A small network was trained on made-up records. Each row is its average activation on records with the value named, seen along a few directions.
Related values have similar rows: they may be neighbours, one step apart, or belong to one group.
(in the rows, 500 means zero)
Random noise pushes rows far along 7 fixed directions. That doesn't count. These rows show it; they differ only by the noise:
[393 312 605 325 633 607 390 403 445 475 435 388 432 473 442 402 563 630
 449 530 385]
[487 494 528 450 520 590 500 472 653 415 549 531 618 457 408 531 650 473
 474 528 454]
[496 554 339 464 353 413 649 513 311 611 425 577 355 458 596 523 549 457
 452 401 643]
[633 564 291 527 677 521 400 660 256 493 374 669 257 756 753 527 664 367
 503 600 627]
[383 446 528 490 519 528 454 389 425 487 469 368 637 504 521 444 441 484
 441 533 534]
[463 504 538 307 541 699 511 470 419 472 506 579 463 479 459 566 667 581
 344 554 395]
[350 372 470 402 549 521 463 176 244 861 262 316 611 474 727 389 628 426
 294 504 611]
[411 482 537 422 417 581 628 342 768 664 480 465 780 305 441 599 703 421
 426 415 547]
[328 444 568 221 297 578 672 330 272 584 496 463 410 272 377 479 511 715
 279 401 398]


Z, 13 values:
z6: [567 539 576 511 336 281 551 423 361 422 620 512 334 447 387 357 379 646
 496 480 406]
z3: [620 442 496 423 387 455 517 458 523 383 523 629 332 399 335 306 576 587
 569 472 391]
z2: [518 509 557 679 290 216 599 422 682 459 624 462 623 368 354 392 339 552
 593 429 460]
z4: [547 600 365 419 366 549 683 337 745 747 482 617 648 330 542 637 959 318
 407 389 518]
z9: [518 509 500 587 553 453 445 463 533 502 603 428 514 620 502 502 451 459
 493 522 520]
z5: [454 612 437 471 532 588 517 577 178 664 423 470 368 667 689 655 428 522
 296 489 552]
z13: [563 366 521 473 510 432 477 390 501 665 412 497 498 381 488 348 542 534
 556 484 457]
z7: [577 645 478 740 359 288 583 456 516 465 623 602 706 480 466 359 443 360
 496 536 479]
z11: [628 523 357 711 481 253 365 362 403 587 457 415 545 569 575 243 658 298
 463 529 440]
z8: [578 484 330 513 473 425 524 545 512 623 400 576 363 465 615 534 655 329
 582 391 662]
z1: [441 331 549 396 502 531 430 349 396 585 451 380 466 427 501 333 500 611
 442 571 420]
z12: [553 489 591 430 554 556 501 518 529 548 513 565 325 548 485 590 611 619
 477 526 418]
z10: [408 295 617 463 679 467 439 496 562 815 254 332 442 402 631 453 337 571
 662 407 568]
The values of Z form a line.
Question: Which values are neighbours of z3? Give them in the order they are listed.
Answer: z13, z1
Question: Which values are neighbours of z2? Give them in the order they are listed.
Answer: z6, z7
Question: Which values are neighbours of z5? Give them in the order they are listed.
Answer: z9, z11
Question: Which values are neighbours of z4? Give them in the order they are listed.
Answer: z8
